These are the activations of a small network on made-up records, seen along a few directions, one row for each record.
Each row is followed by the record's values for the fields SIBU, TODA, FEBAL, KOVOT, GESU, LESE.
A field that a record lacks is left out.
The largest differences between rows may come from other fields.
[  3 -12 -18  15  34  34  46   9   1  35  15  21 -20   6   7 -18 -19  31] | <SIBU:tuso TODA:rep FEBAL:mok KOVOT:zavik GESU:bopip LESE:tev>
[  7 -32   7  19  -2 -33  -6 -25 -39   2  35 -56 -61  34   3  28  13  -5] | <SIBU:netu KOVOT:zavik GESU:bopip LESE:tev>
[ 19  19  53  -5  31 -11 -47  60 -54  -7  20 -50 -14  14 -13 103  19  -2] | <SIBU:tuso TODA:rep FEBAL:med KOVOT:tulu GESU:lik LESE:tev>
[-25  -1 -24 -18  -7 -16  16 -19  40  23   5  46  66   4  16 -30  17  24] | <SIBU:tuso KOVOT:tulu GESU:bopip>
[  5  23 -15   8  30  51   0 -25  17  -7 -27  -4  37  43 -31 -47 -12   4] | <SIBU:netu TODA:rep FEBAL:med KOVOT:zavik GESU:bopip>
[ -8  18 -38  32 -10  32  -8   3 -13  -7 -38  33  23  30 -14 -11  21  27] | <SIBU:netu TODA:rep FEBAL:med KOVOT:tulu GESU:bopip LESE:sozi>
[  8  -5  -7   0 -11 -13 -23  -7  -8  -2  27  20  -5  -5  11  45   9  50] | <SIBU:tuso KOVOT:tulu GESU:bopip LESE:sozi>
[-32  42 -11 -15 -39   5  28  -4  33  36 -10  10  58 -37  14 -50  -1  13] | <SIBU:tuso KOVOT:tulu GESU:lik>
[-29  26 -10  16  47  12  29  -7  -6  14 -19  35  37  26  20 -42 -10  -1] | <SIBU:tuso TODA:rep FEBAL:dodam KOVOT:zavik GESU:bopip>
[ 15 -49  24 -18  -7  -2  -4 -14 -48  -1  23  -7 -10  16  44   0 -20  10] | <SIBU:tuso KOVOT:zavik GESU:bopip LESE:tev>
[-22 -13 -14  -1  14  38  38 -22  26  24  -1  29  71  20  42 -55 -31   9] | <SIBU:tuso KOVOT:zavik GESU:bopip>
[-11  14 -50 -21 -11  42  37 -40  12  59 -36  71  24  12  -9 -79   7  38] | <SIBU:tuso TODA:rep FEBAL:feg KOVOT:tulu GESU:bopip LESE:sozi>
[-36  26  12 -12 -11  19  14  -1  28  30 -18  -4  67 -30   5 -45  27  31] | <SIBU:tuso KOVOT:tulu GESU:lik>
[ 18 -15  40  19  21 -42 -32  10 -27 -26  16 -25 -64   6  35  63  13 -77] | <SIBU:netu TODA:seda FEBAL:dodam KOVOT:zavik GESU:bopip>
[-22  29 -27  -4 -38  33   6 -46  26  62 -46  31  29 -22  26 -92  -7  61] | <SIBU:tuso KOVOT:tulu GESU:lik LESE:sozi>
[ 38   7  20   3  12 -39   6  59 -12 -59  20 -13 -60 -25  -5  84  -8  -3] | <SIBU:tuso TODA:seda FEBAL:berip KOVOT:tulu GESU:lik LESE:tev>
[ 47 -16  48 -10 -12 -21 -44  32 -41 -70  35 -36 -62  -2 -12  85  20 -74] | <SIBU:netu TODA:seda FEBAL:med KOVOT:zavik GESU:lik>
[-55  -3   4  10 -29  34  18 -30  26 -10 -14 -11 -25 -28  -5  -8  11  34] | <SIBU:tuso KOVOT:zavik GESU:lik LESE:sozi>
[-32 -12  23  -3  -8  -9 -41  28  10  13   0 -26   5 -18 -24 -14  24 -16] | <SIBU:netu KOVOT:tulu GESU:lik>
[ -1   1 -12  35  -2 -29   4  31 -20  -5 -21  20 -13  36  -6 -24  -2  28] | <SIBU:netu TODA:rep FEBAL:berip KOVOT:tulu GESU:bopip LESE:tev>
[  3  26   7   2  18 -11 -14  -6  -2 -22 -15  42 -31   0  31  -1  20   1] | <SIBU:tuso TODA:seda FEBAL:dodam KOVOT:tulu GESU:bopip LESE:tev>
[ -3  10 -28   9  -1   2 -39 -26  17  33 -51   2  18 -20  -4 -19 -38  39] | <SIBU:netu KOVOT:tulu GESU:lik LESE:sozi>
[  3  54  31  -3  27 -23  34  34  -7 -12  18  -4  -7 -18  -6 -16  16  -7] | <SIBU:tuso TODA:rep FEBAL:berip KOVOT:tulu GESU:lik>
[-28  -6  29 -30 -34  30  -1  33  -7 -40 -20 -13  -8  17 -21   2   4 -14] | <SIBU:tuso TODA:seda FEBAL:med KOVOT:zavik GESU:lik>
[-26   9   1   6  -6  21  12 -26  42  47 -35  -2  31 -29  45 -30   6   4] | <SIBU:tuso KOVOT:zavik GESU:lik>
[-11  -7 -16  30   1  55  40 -46  17  47   2  47  27   4  36 -72 -14  35] | <SIBU:tuso KOVOT:zavik GESU:bopip LESE:tev>
[-11 -32 -15  -3  20 -38 -46 -14  17   1  20  13  11 -21 -24  -9  -5 -20] | <SIBU:netu KOVOT:tulu GESU:bopip>
[ 11 -20 -17  14 -36 -42 -25  36 -46  -2  21 -14 -29  48  -7  56   5  -8] | <SIBU:netu KOVOT:tulu GESU:bopip LESE:tev>
[-26  13 -26  -2  31  54  17 -43 -41  32  -7  20  -6  18  11 -11  13   4] | <SIBU:tuso TODA:rep FEBAL:lam KOVOT:zavik GESU:bopip LESE:sozi>
[-30   9 -26  12   4  18   7 -11  25  30 -49 -23  25  -3  22   3 -40  34] | <SIBU:tuso KOVOT:zavik GESU:lik LESE:sozi>
[ 59 -24   2   2  19 -21 -22  50 -29   6  52 -27 -80   1 -35  38  14  -6] | <SIBU:netu TODA:rep FEBAL:mok KOVOT:tulu GESU:bopip LESE:tev>
[ -6  -6  20  -6 -31  -6   0   6 -43 -12  51 -16 -54 -41   1   9  18  14] | <SIBU:tuso KOVOT:tulu GESU:lik LESE:tev>
[ 58  -5  33  -9  14  -8   5  43  11   7  17   1 -17  -2 -18  61  15  21] | <SIBU:tuso TODA:rep FEBAL:mok KOVOT:tulu GESU:bopip LESE:tev>
[ -7  10 -31   7 -28  21   6 -43  25  27   4  62  21  -6  25 -50  13  57] | <SIBU:tuso KOVOT:tulu GESU:bopip LESE:sozi>
[-16  28  17  -4  -5  -3  30 -51  52  -6 -41  20   4  30  16 -25  10  -6] | <SIBU:tuso TODA:seda FEBAL:dodam KOVOT:zavik GESU:bopip>
[ 26  37  19  14  25  -2  11   6  20  -2   7  39 -16  -9  21  -2   9  41] | <SIBU:tuso TODA:rep FEBAL:berip KOVOT:tulu GESU:bopip LESE:sozi>
[-10  33 -35  23 -71  31   3   6  19  36 -21  22  -2  17   7 -44   6   6] | <SIBU:netu KOVOT:tulu GESU:lik LESE:sozi>
[ 11   6 -58  26   4  21 -27  -1  40 -15 -11  19  28 -10   3   3   1  19] | <SIBU:netu KOVOT:tulu GESU:bopip LESE:sozi>
[-20  24   9  11   8 -11 -48  40  -6 -28  -6   3 -49 -36  -1  43 -19 -31] | <SIBU:netu TODA:seda FEBAL:dodam KOVOT:tulu GESU:lik LESE:sozi>
[ -1  36  -6  -4  12 -17   8 -22 -26  15 -39  38  13  37   2 -46  -9  23] | <SIBU:tuso TODA:rep FEBAL:dodam KOVOT:tulu GESU:bopip LESE:tev>
[ 54 -47 -14 -37  16 -11 -20  21 -70 -10  13 -54 -51  24  -9  36  -5 -13] | <SIBU:netu TODA:rep FEBAL:feg KOVOT:zavik GESU:bopip LESE:tev>
[ 38  -9  27 -20  -2 -13  46  19  10 -11  -2  -1  -3 -30 -29  17  23   3] | <SIBU:tuso TODA:seda FEBAL:mok KOVOT:tulu GESU:lik>
[-20   7 -10  -8 -28 -17 -17   4   4  31 -39   1  13   2  13  17 -22  33] | <SIBU:tuso KOVOT:tulu GESU:lik LESE:tev>
[ 16 -27   5   9 -38 -51 -22  -6 -50   0  19  -8 -49 -10 -20  18 -21 -36] | <SIBU:netu KOVOT:tulu GESU:lik LESE:tev>
[-20 -49   6  17  18 -15 -16  37  -4 -25  33 -22 -40  -4  10  98   8   0] | <SIBU:tuso KOVOT:zavik GESU:bopip LESE:tev>
[  1  16   2  25  47  26  26  24  12  -4   6  27  -4   9  32 -21 -33  28] | <SIBU:tuso TODA:rep FEBAL:berip KOVOT:zavik GESU:bopip LESE:tev>
[ 23  -9 -12 -27  39 -10 -52 -14 -42 -18   5  -5 -29 -17 -12  52  38 -57] | <SIBU:netu TODA:seda FEBAL:lam KOVOT:tulu GESU:bopip>
[-25  19   5   4  13  14  49   7  39   3 -33  39  36  45 -24 -74 -28  37] | <SIBU:tuso TODA:rep FEBAL:berip KOVOT:zavik GESU:bopip>

Here are new rows. What are their fields?
[-38 -25 -17  15  13  15  34 -23  33  30   0  25  35   5  35 -26   1  -4] | <SIBU:tuso KOVOT:zavik GESU:bopip>
[-40  25  -2  26  15   5  49 -26  17  31 -26  44  11  37 -16 -88 -25  55] | <SIBU:tuso TODA:rep FEBAL:berip KOVOT:zavik GESU:bopip LESE:tev>
[ -7 -14 -28   6 -11 -27 -39   7  19  22 -26 -21  13 -26   5 -29   1 -12] | <SIBU:netu KOVOT:tulu GESU:lik>
[ -8  -4 -27  12 -13 -19 -32  17  21  14  32  13  25  23 -22  -1   7 -24] | <SIBU:netu KOVOT:tulu GESU:bopip>
[-21 -30  13  -9  11  27 -12  38 -30 -35  -5  21   9  17  19  11  11 -23] | <SIBU:tuso TODA:seda FEBAL:med KOVOT:zavik GESU:bopip>
[ -6  17 -38 -48  33  12  30 -12   4  35  -3  29  19  -3  -5 -20  24   4] | <SIBU:tuso TODA:rep FEBAL:feg KOVOT:tulu GESU:bopip>
[-15 -39 -11 -36  -3  21  11  -6  24 -11   3   9  40  20  39 -35 -18  -1] | <SIBU:tuso KOVOT:zavik GESU:bopip>
[ -3   6 -32   3  -1  12 -14   8  37  -9   8  35  18 -15  20  33   1  31] | <SIBU:tuso KOVOT:tulu GESU:bopip LESE:sozi>
[-15  20  -8 -19  38   5  30  18  19 -13 -11  26  19  32  10 -67 -20  26] | <SIBU:tuso TODA:rep FEBAL:berip KOVOT:zavik GESU:bopip>
[ -2  41 -11 -17  18 -17   9  -5   7   0 -26  30  27  27   4 -22  13  12] | <SIBU:tuso TODA:rep FEBAL:dodam KOVOT:tulu GESU:bopip>
[-51  18   0   2 -24  16  61 -59  53 -10   3  -7  16  -3   4 -38  -9  -9] | <SIBU:tuso KOVOT:zavik GESU:lik>
[ -9   5 -35  10   2  -4 -12  10   8  -1  -9 -52  23 -29   3 -36  33  14] | <SIBU:netu KOVOT:tulu GESU:lik>
[ 27  -3  47 -17 -12  -2 -14  20 -36 -53  10 -18 -19 -16  23  52  16 -47] | <SIBU:tuso TODA:seda FEBAL:med KOVOT:zavik GESU:lik>
[ 54  19  43 -17 -22  11 -33  28  -6   1  -3 -34  -5  24   0  37   5 -26] | <SIBU:netu TODA:rep FEBAL:med KOVOT:zavik GESU:lik>
[ -4  13  -1  18  18  12   0 -33  13  -4  -2   5  64 -52 -41 -56  -5   8] | <SIBU:netu KOVOT:tulu GESU:lik>
[ -9  27 -29   7 -27  26  41 -25  28  -9  18  -4  28  37 -15 -47 -45 -21] | <SIBU:netu KOVOT:zavik GESU:lik>
[  2  -5 -23   5   8 -36 -46  12  10  11  57   2  10   7 -18  14  -6 -31] | <SIBU:netu KOVOT:tulu GESU:bopip>
[ -2  21 -20   5 -14 -20 -48  37   8  36  30 -34  -4 -10   1   3  -6 -23] | <SIBU:netu KOVOT:tulu GESU:lik>
[ -8 -11 -28  25  10  63  -8 -38  43  13 -27  42  27  -2  13 -49 -42  18] | <SIBU:netu KOVOT:zavik GESU:bopip LESE:sozi>
[  5  29 -16   8  16   6 -45  -3  -7   3 -50 -13 -19 -11  -4 -13 -10  32] | <SIBU:netu TODA:rep FEBAL:dodam KOVOT:tulu GESU:lik LESE:sozi>
[-29 -20  -6 -23 -11  26  40 -54  62  -4 -16  13  51  27  36 -54 -16   5] | <SIBU:tuso KOVOT:zavik GESU:bopip>
[ -58   24  -32   25    3   58   41  -56   57   31  -58   -5   69  -15
  -22 -105  -17   28] | <SIBU:netu KOVOT:zavik GESU:lik>
[ 28   0  40 -18   7 -19  -3  14 -35 -57   4  -7 -37 -11  31  34  -1 -51] | <SIBU:tuso TODA:seda FEBAL:dodam KOVOT:zavik GESU:lik>
